Each row below holds a small network's activations on one input, seen along a few directions.
In each table, some parts of the input vary, and every possible input appears once, in random order.
Descriptions start from the smaller parts, as in this example, which fits no table here: one of 5 places around a ring, together with either a single point or one of 9 places around a ring or (one of 3 separate values, together with one of 6 places along a line).
Shared parts are said once, and a part with two or three values counts as separate values.

Other details of the inputs shift rows strongly along three fixed directions, in all tables alike. That doesn't count.

Table:
R1: [ -3  21 -35  -6  -4 -54  17 -54 -13 -18  37]
R2: [ 46  13  32  17 -24 -30 -14  23 -10 -62  -5]
R3: [  8  49 -34  39  17 -52 -21 -40  13 -28  29]
R4: [-15  20  15  22   8  38 -20  47  11   9  -1]
R5: [ 42 -12  26 -35 -45 -18  22  17 -42 -35   4]
R6: [ 27 -29  48  -6 -27  -6   5  50 -45 -21 -16]
R7: [-23  -8  -5  -2   6  50  11  44  35  28 -18]
R8: [-14  -4  11  20  -7  30  -6  44  32  25 -10]
R9: [-40 -25 -11 -12  15  31   0  -6   3  43   4]
R10: [-18 -21 -20 -49  30  32  26 -41  10  37   8]
R11: [ 51 -10  42   7 -31   4   3  30 -19 -29 -15]
R12: [-33  -9 -21 -15  28  11   4  -2   1  27  10]
R13: [ -6 -16   4 -12  10  25   5 -23   4  24   1]
R14: [ 28 -35  24 -40 -48 -17  42   5 -31  -2 -15]
R15: [-22  11 -25   0  -6 -41  15 -74 -25   9  25]
R16: [ 33 -19  20 -42 -43 -17  26  25 -26 -14 -12]
R17: [ 48 -18  21 -42 -30  -1  17   1 -28 -22  -5]
R18: [ -6   4 -34 -19  -5 -40   9 -68  10   2   1]
R19: [  0  10  13  26  22  31 -40  49  10   9 -17]
R20: [ 27  -7  37  -5 -36 -19   8  53  -6 -38 -20]
R21: [-14  24   2  44  -4  17 -17  19  16   7   7]
R22: [-17  26   7  39  27  22 -33  15  31  -3  -6]
R23: [-35 -16 -25 -45  21  21  32 -37   2  36  19]
R24: [  7  31  -6  52  13  -3 -25  31  36 -13 -14]
R25: [-22   0 -10   8  -4  21   0  -9  16  20  17]
R26: [ 23  13  23  17 -17 -41 -20  39 -39 -40  -1]
R27: [ -1   1 -33  -3  17 -50   0 -57 -23 -16  10]
R28: [-12  14   2  49  24  14 -39  17  10  15 -13]
R29: [-23 -23 -28 -43  24  30  28 -55   4  32   2]
R30: [-16 -10 -19 -42  15  29  12 -46   0  39   3]
R31: [  1  32 -32  38   1 -49 -19 -66   6 -13  28]
R32: [-13  52 -34  69  14 -91 -32 -28 -20 -47  26]
R33: [-12  -8  17   9  17  63  -7  17  18  36 -17]
R34: [ 41  -9  22 -23 -31 -43  29  30 -22 -37  -3]
R35: [-29 -26 -26 -43   4  50  34 -19  12  32   7]
R36: [ 41 -36  23 -36 -32 -10  24   1 -12  -3 -17]
R37: [  5  31  -5  36   6  11 -32  31  35  10 -14]
R38: [-28 -16   4  -1  32  55 -23  27  26  27 -23]
R39: [-20   8 -32 -12   4 -37  23 -63 -20  -8  25]
R40: [-19  32   5  44   3  16 -29  36  31 -15   6]
R41: [-13   8   3  46  28  15 -40  21  18  14  -6]
R42: [-18 -21 -37 -41  16  41  26 -50  18  33   5]
R43: [  2 -41  19 -51 -17  -7  21   3 -37 -13  -8]
R44: [  6  46 -44  32  13 -75 -13 -50  15 -17  18]
R45: [  8  34   9  61  36 -14 -47  50  14 -24  -3]
R46: [-24  -8  23  15  10  57  -7  41  20  28  -1]
R47: [ 38 -33  30 -27 -30  12  22  20  -8   7 -31]
R48: [ 13 -20  31 -37 -24 -11  23   6 -32 -29  -2]
Description of these inputs: one of 2 separate values, together with one of 4 places along a line, together with one of 6 places along a line.
- The inputs of R40 and R35 match in every part but the place on the line of 6. If R43 is changed in the same way as R40 into R35, which row does it become? => R32
- Change only the place on the line of 4 in R42. List by row number the other rows that result. => R24, R27, R29
- Change only the choice among 2 separate values in R43. List by row number the other rows that result. => R38

Table:
R49: [ 23  62  -3  71  -1 -53 -28  27  10 -71  10]
R50: [-15 -23   3 -50  13  86   7  58  43  46 -23]
R51: [ 25  54  12  78 -30 -53 -28  45  -7 -42   5]
R52: [-68   7  -7  25  38  32 -28   9  -5  36  11]
R53: [ 25  10  18  -9 -19 -22  -4  28   0 -51  -4]
R54: [-28  30 -19  62  44 -29 -45  30  -5 -22  13]
R55: [ 48 -30   7 -58 -37 -45  28 -63 -41 -31  -6]
R56: [-12   6 -55 -42   6  -8  23 -51   9  21  14]
R57: [  8  53 -47  40   7 -76 -35 -75   8  -8  16]
R58: [ 25  59 -10  64   4 -65 -20  19   8 -51  14]
R59: [ 26  43  16  58 -34 -39 -27  48  -8 -35   0]
R60: [ 25 -29  59 -13 -46   0  21  51 -19 -29 -15]
R61: [-26  25 -15  17  21  35 -20  25  48   3   0]
R62: [-52   8 -22  43  27 -10 -33   4 -13  19  14]
R63: [ 16 -35  10 -73 -61 -42  43 -48 -47 -18   6]
R64: [ -2  52  -8  60  12  -1 -35  39  37 -38   3]
R65: [ 27  25  16  34  -5 -26  -1  35   5 -58   2]
R66: [-20  23 -40  36  33 -80 -36 -84 -39 -19  22]
R67: [-27  -4 -30 -35  22  56   7   9  42  47  -4]
R68: [-29  -2 -63 -36  22 -10  34 -72  19  36  22]
R69: [-45  21 -44   3 -10 -25  -1 -70   9  19  24]
R70: [ 10  12  -4  22 -36 -72  16 -40 -27 -39  22]
R71: [-28   8 -12   3  32  43  -5  33  53  33  -4]
R72: [-36 -50 -35 -90 -27  35  59 -78 -11  55   8]
R73: [ 15 -48  28 -75  -1 -20  34  -3 -76 -31   1]
R74: [-14  40  -3  57  -8 -42 -24  10  14  -4  12]
R75: [-35  30 -14  54   8  -1 -21  15  35  29   9]
R76: [ 41 -62  63 -18   0  35  -8  82 -44 -15 -39]
R77: [  1 -18   7  -5  10  74  -1  14  32  30 -27]
R78: [ 35  20 -14   2  -2 -57  -3 -84 -43 -23  42]
R79: [ -3 -43  16 -53   0  82   6   8  29  42 -32]
R80: [-55  -5  15   6  31  45 -15  22 -13  35   8]
R81: [ 32 -26   0 -55 -18 -42  47 -18 -23 -20   4]
R82: [-47  16 -19  29   4  47  -7   5  36  36   2]
R83: [-35  40 -31  38   1  -7 -27  -7  28  30  13]
R84: [ 32   7 -33 -39 -21 -73  37 -55 -33 -32  17]
R85: [-23 -36 -26 -54  12  17  26 -88  15  43  -3]
R86: [-42  -2 -35 -30   6  22  22 -71 -14  51  50]
R87: [-25 -23  13 -23  21  75  12  45  47  23 -15]
R88: [-18  -6  -9  20  26  55 -10  -9  46  35 -14]
R89: [ -8  38 -23  54  17  13 -43 -17  39   5  -5]
R90: [ 71 -54  20 -79 -42 -16  51 -27 -50 -10 -21]
R91: [ -7  47 -19  61  18 -31 -19   2  30 -37  16]
R92: [ -6  23 -12  49  21  15 -23 -16  36   7  -6]
R93: [ 32  -2  36  20 -37 -19  11  52 -16 -22  -6]
R94: [ 17 -63  17 -88  -7 -25  45 -14 -82 -28  -2]
R95: [-32   9 -43   1  -6 -21  21 -60   4  37  21]
R96: [-21 -20  29  -4  45  61 -24  23  -8  30 -14]
R97: [ 53  -2   1   2 -19 -62  10 -39 -25 -27  -1]
R98: [ -2 -23   9 -15  18  55  -3  13  37  49 -25]
R99: [-16   1  -7 -23  31  70   8  14  14  29  27]
R100: [ 76 -40  65 -21 -29  25  19  66 -18 -19 -40]
R101: [ 41 -37  69 -15 -52  22  33  74 -26 -32 -22]
R102: [ -4 -22  47  15  -4  14 -13  76 -42 -18 -13]
R103: [ 50  -8  57  31 -14   0 -14  52   3 -40 -28]
R104: [ 16 -15  61 -13  16  19  -4  81 -40 -36  -9]
R105: [  6  -6  -8 -11  15 -71  -8 -76 -66 -28  14]
R106: [  1 -26  11  -8  18  59  -1  23  37  49 -26]
R107: [-34 -21 -48 -54  14 -11  44 -84  14  22  21]
R108: [ 49  25  36  39 -12 -11 -45  57  11 -28 -25]
R109: [  6  25 -18  33  14  22 -33   2  35  24 -14]
R110: [ 38 -33  52 -44 -56  10  20  63 -26  -9 -22]
R111: [-53  -8 -14   7   7  39   7 -10  37  47   5]
- What is each input in this table made of? => one of 3 separate values, together with either a single point or one of 4 places along a line or (one of 2 separate values, together with one of 8 places along a line)
- The inputs of R92 and R101 match in every part but the choice among 3 separate values. If R85 is changed in the same way as R92 into R101, which row does it become? => R60
- The inputs of R61 and R55 match in every part but the choice among 3 separate values. If R67 is changed in the same way as R61 into R55, which row does it become? => R57
- A walk changes only the place on the line of 8. It starts at R87 and steps to R107. List the rest of the walk in order. => R91, R65, R49, R64, R61, R53
- Change only the choice among 3 separate values in R52. List by row number the other rows that result. => R73, R105
- Change only the choice among 3 separate values in R49. List by row number the other rows that result. => R77, R82
